Each row below holds a small network's activations on one input, seen along a few directions.
In each table, some parts of the input vary, and every possible input appears once, in random order.
Descriptions start from the smaller parts, as in this example, which fits no table here: one of 2 separate values, together with either a single point or one of 11 places along a line or (one of 4 places along a line, together with one of 8 places around a ring).
Shared parts are said once, and a part with two or three values counts as separate values.
In the rows, zero is written as 128.

Other details of the inputs shift rows strongly along three fixed directions, in all tables alike. That doesn't count.
To show where, the next rows are all for the same input, with only those details redrawn:
[148  71 112  99  83 119  91 147 132 146 158]
[106  88  99  94 159  92  55 199 112  48  80]
[157  89 136 113  81 130 101 128 137 164 169]
[158  87 139 115  78 132  99 127 138 167 169]
[116  99 119 106 150 103  64 179 118  70  94]
[152  70 172 134  75 145  53 139 149 158 139]
[158 175 125 110 135 109 180  96 116 153 191]
[141 213 237 177 181 141 108  98 134 116 114]

A family of inputs:
x1: [158 175 126 110 135 109 180  96 116 153 191]
x2: [130 195 217 183 210 174 134  99 171 135  89]
x3: [163 177 212 186  97 179 154  39 164 166 161]
x4: [ 97  79  77 127 159 116  97 222 140  64  44]
x5: [106  78 174 162 128 172  37 144  95  87  50]
x6: [126  82  70  86  76 100 165 134  71 171 160]
x7: [181  74 196 159  68 176  79  80 162 190 167]
x8: [130 224 214 191 180 146 130 119 164 154  70]
x9: [111 124 224 170 118 151  44 124 170 120  95]
x10: [ 53  91  99 105 126  90  79 192 107  53  56]
x11: [165 178 131 140 138 166 217  84 154 183 162]
x12: [148 184  41 119 142 110 241 118 127 164 169]
x13: [114 112 140 134 144 130  96 112 149  89 112]
x14: [186  86 181 161  54 180  94  89 151 173 155]
x15: [135  85  53 109  65 101 170 129 129 131 176]
x16: [143  85  33  84 115 130 156 131 153 175 163]
x17: [152 206 227 212 163 146 128 100 127 101 102]
x18: [158  67 163 137  55 129  75 147 143 159 126]
x19: [152  68 121 144  77 183  78 140 177 175 106]
x20: [111 173 132 157 101 133 199  80 112 145 167]
x21: [ 99 184  76  97 225  98 195 102  49  75 129]
x22: [ 85  90  98 105 134  79  76 195 129  45  59]
x23: [ 94  93  64  74  75 109 154 123 114 155 185]
x24: [106 195 151 146 206 132 109 152 152 113  72]
x25: [120  82  67  76  92 113 149 128  75 171 179]
x26: [ 96  53  74 103  68 142 103 136 119 106 125]
x27: [ 87 163  99 139 198  98 149 156  49  45  73]
x28: [142 178  69  90 147  94 252 129 132 176 166]
x29: [107 201 122 116 219 113 175 152 137 109 104]
x30: [ 73 194  72  96 207  94 200  97  88  60 135]
Question: What is each input in this table made of?
Answer: one of 5 places around a ring, together with either one of 2 separate values or one of 4 places along a line
Question: Changing only the place on the ring of 5 turns x13 into x22. The same change can be made to x30. Which row results?
Answer: x10
Question: Change only the choice among 2 separate values in x11. List by row number the other rows that result.
Answer: x19

A family of inputs:
x31: [154 192 139 120 170 117 194 111 141 153 151]
x32: [147 125 105  85 105 113 168 102 126 140 188]
x33: [115 105  60  76  83  88 141 150 104 152 169]
x34: [ 96 144 106 122 190 110  99 143  93  57  78]
x35: [140 198 132 122 151 130 175  77 109 129 163]
x36: [105  95 107 122 130 126 132 148  99 106 121]
x37: [121  80  47  85 101 113 148 119  99 140 163]
x38: [143 130  89 110  89 114 174 100 116 142 174]
x39: [130  48 123 131  85 151  50 181 157 142  76]
x40: [111 179 140 133 173 132 124 112 106  80 101]
x41: [135 183 133 130 161 132 214 102 127 157 128]
x42: [ 96 152 112 115 171 113 108 148 105  41  76]
x43: [135 120  86 107 113 129 195 121 136 175 152]
x44: [164 101 164 156  58 151 114 106 133 184 168]
x45: [ 99  99 103 105 128 131 124 127 113 100 118]
x46: [123 117 192 166 139 125  52 149 137  78  73]
x47: [108 156  89 126 173 122 183 130 139 113 126]
x48: [125 177 146 150 165 105 131 125 111  76 103]
x49: [128  32 147 119  98 138  32 165 131 125 112]
x50: [110 108 101 119 113 115 125 135 117  93 115]
x51: [121 185 128 145 186 126 130 141 146  98  99]
x52: [117  68 179 167  83 156  79 137 134 136 105]
x53: [110 150 102 124 201 107 109 174 142  62  82]
x54: [113  69  59  86 127 104  83 161 101  90 114]
x55: [143  79  68  78 106 100 150 149 102 135 182]
x56: [145 187 140 127 166 120 176  88 100 140 169]
x57: [137 194 124 137 157 133 202 104 130 156 134]
x58: [130 147 214 194 124 149  78 113 138 111  86]
x59: [145 193 142 128 146 108 184  85 120 122 166]
x60: [154 196 132 125 166 120 191 109 136 154 146]
x61: [133 162 111 119 158  95 164 131  98  97 144]
x62: [118  80  51  90 127 108  98 191 139 103 101]
x63: [142  88  55  89  95 109 148 146  94 136 173]
x64: [116 118 177 161 149 155  72 164 146 110  36]
x65: [163 133  86  98 111 122 180 127 130 175 154]
x66: [ 94 143 112 138 169  98 120 153 102  45  73]
x67: [169 103 154 142  70 165 128 115 156 211 136]
x68: [153 133  84 100 118 117 172 125 148 170 173]
x69: [108 171 145 157 166 120 142 130  99  82  99]
x70: [155 107 142 155  72 168 118 110 175 202 156]
x71: [ 98  70  63  86 106 114 103 161 111  75 105]
x72: [125  50 129 117  47 156 109 113 143 159 149]
x73: [ 98 188 159 127 171  96 120 140 109 101 110]
x74: [154 165 209 156 118 164 118  69 142 163 156]
x75: [117 150 197 192 144 173  84 126 173 134  79]
x76: [129  48 124 130  95 144  39 180 177 133  99]
x77: [131 187 134 145 151 132 194  93  93 136 158]
x78: [114 208 138 130 138 108 179  99 103 152 156]
x79: [143 168 190 180 119 173 141  91 168 187 130]
x80: [104 149 121 106 179 103 104 151 111  40  86]
x81: [137  82 165 149  75 168 123  90 129 195 163]
x82: [160 194 136 120 165 120 195 109 131 156 140]
x83: [145 129 188 154 119 124 109 114 141 126 133]
x84: [118  68 177 166  79 148  78 128 144 131 102]
x85: [121 110 167 145  51 146 114 106 135 206 160]
x86: [133 120  88 111 109 129 172 101  97 160 175]
x87: [157  98 160 155  64 165 115 105 125 189 167]
x88: [113  66  75  68 127 103  88 166 116  79 123]
x89: [125 116  96 110  93 117 188  97 120 142 171]
x90: [138  94 149 155  76 171 132 106 179 202 154]
x91: [115  64  66  81 133  99  82 162 105  90 119]
x92: [ 97 194 145 130 142 111 194  95 106 152 154]
x93: [124 173 141 137 199 119 133 143 154  94 109]
x94: [125 192 130 128 148 137 186  73 107 130 156]
x95: [154  66 107 130  68 153  95 142 173 180 152]
x96: [142  78 180 153  96 153  56 145 131 139 121]
x97: [149 162 201 176 119 169 124  75 122 175 147]
x98: [129 183 136 137 184 123 137 145 132 105  85]
x99: [102 118 122  95 127  89 108 160 117 119 133]
x100: [106 130 216 181 148 167  79  96 132 125  87]
x101: [125 165 102 129 149 105 169 128  91  99 134]
x102: [129 152 196 192 147 171  79 128 172 131  83]
x103: [154  85  62  65 112 100 163 159 133 156 152]
x104: [127  88  34  97 104 121 163 147 142 147 157]
x105: [125 114 103 113 115 108 115 140 119  92 122]
x106: [118 120 180 156 164 142  53 166 176  99  73]
x107: [141 132 188 145 118 130 107 109 146 123 134]
x108: [124 176 145 130 195 115 135 145 149 101 102]
x109: [114  60  73  76 138  95  85 164 109  89 123]
x110: [130 153 217 170 128 163  69 107 144 108  92]
x111: [143  81  69  83  97  91 154 149 108 130 179]
x112: [157 107 146 150  71 166 120 112 170 206 150]
x113: [105 104  92 117 138 127 136 155 145 122 104]
x114: [105 146 112 121 191 108  99 157  89  58  85]
Question: Changing only one part turns x92 into x33. The same change can be made to x72. Which row results?
Answer: x110
Question: Changing only one part turns x41 into x82. The same change can be made to x36. Which row results?
Answer: x96
Question: Changing only one part turns x32 into x42. The same change can be made to x108. Which row results?
Answer: x112
Question: What is each input in this table made of?
Answer: one of 6 places along a line, together with either a single point or one of 5 places along a line or one of 8 places around a ring
Question: Change only the place on the line of 5 in x113. List by row number the other rows that result.
Answer: x41, x43, x47, x90
Question: Change only the place on the ring of 8 in x105. List by row number the other rows that result.
Answer: x35, x44, x48, x54, x63, x110, x114
Question: Change only the place on the line of 6 in x84. List by row number the other rows that result.
Answer: x46, x48, x58, x66, x83
Question: Change only the place on the ring of 8 in x37. List by row number the other rows that result.
Answer: x50, x66, x69, x71, x77, x86, x94

A family of inputs:
x115: [129 112 109 114 115 110 107 136 126 108 135]
x116: [106 100 101 121 127 132 121 136 119 127 122]
x117: [139 187  94 115 123 112 231  80 116 167 177]
x118: [133  99 107 116 127 126 113 134 110 114 130]
x119: [135 108  96 118 128 128 124 147 159 116 121]
x120: [126 106 116 117 119 103 123 154 130 123 125]
x121: [130 167 152 137 167 124 115 117 117 106 119]
x122: [136 163 139 141 181 142 132 128 150 114 105]
x123: [115 165 147 142 162 133 135 121 119 122  92]
x124: [120 171 150 145 162 132 132 140 118 122 105]
x125: [124 106 212 190  80 178  80  99 163 170 119]
x126: [146 109 137 129  92 156 147  96 125 169 163]
x127: [118 100 109 118 111 128 127 134 121 104 124]
x128: [127 161 159 140 172 117 131 135 121 121 109]
x129: [130 102 108 121 115 119 117 133 118 104 131]
x130: [119 116 106 122 109 118 124 159 127 124 121]
x131: [122 111 118 103 116 109 113 146 131 115 134]
x132: [150 120 145 114  98 137 133 108 136 179 173]
Question: What is each input in this table made of?
Answer: one of 2 separate values, together with either a single point or one of 8 places around a ring
Question: Changing only the choice among 2 separate values turns x117 into x123. The same change can be made to x119. Which row results?
Answer: x122
Question: A walk changes only the place on the ring of 8. It starts at x120 and steps to x130. List the rest of the walk in order.
Answer: x117, x125, x127, x129, x115, x131
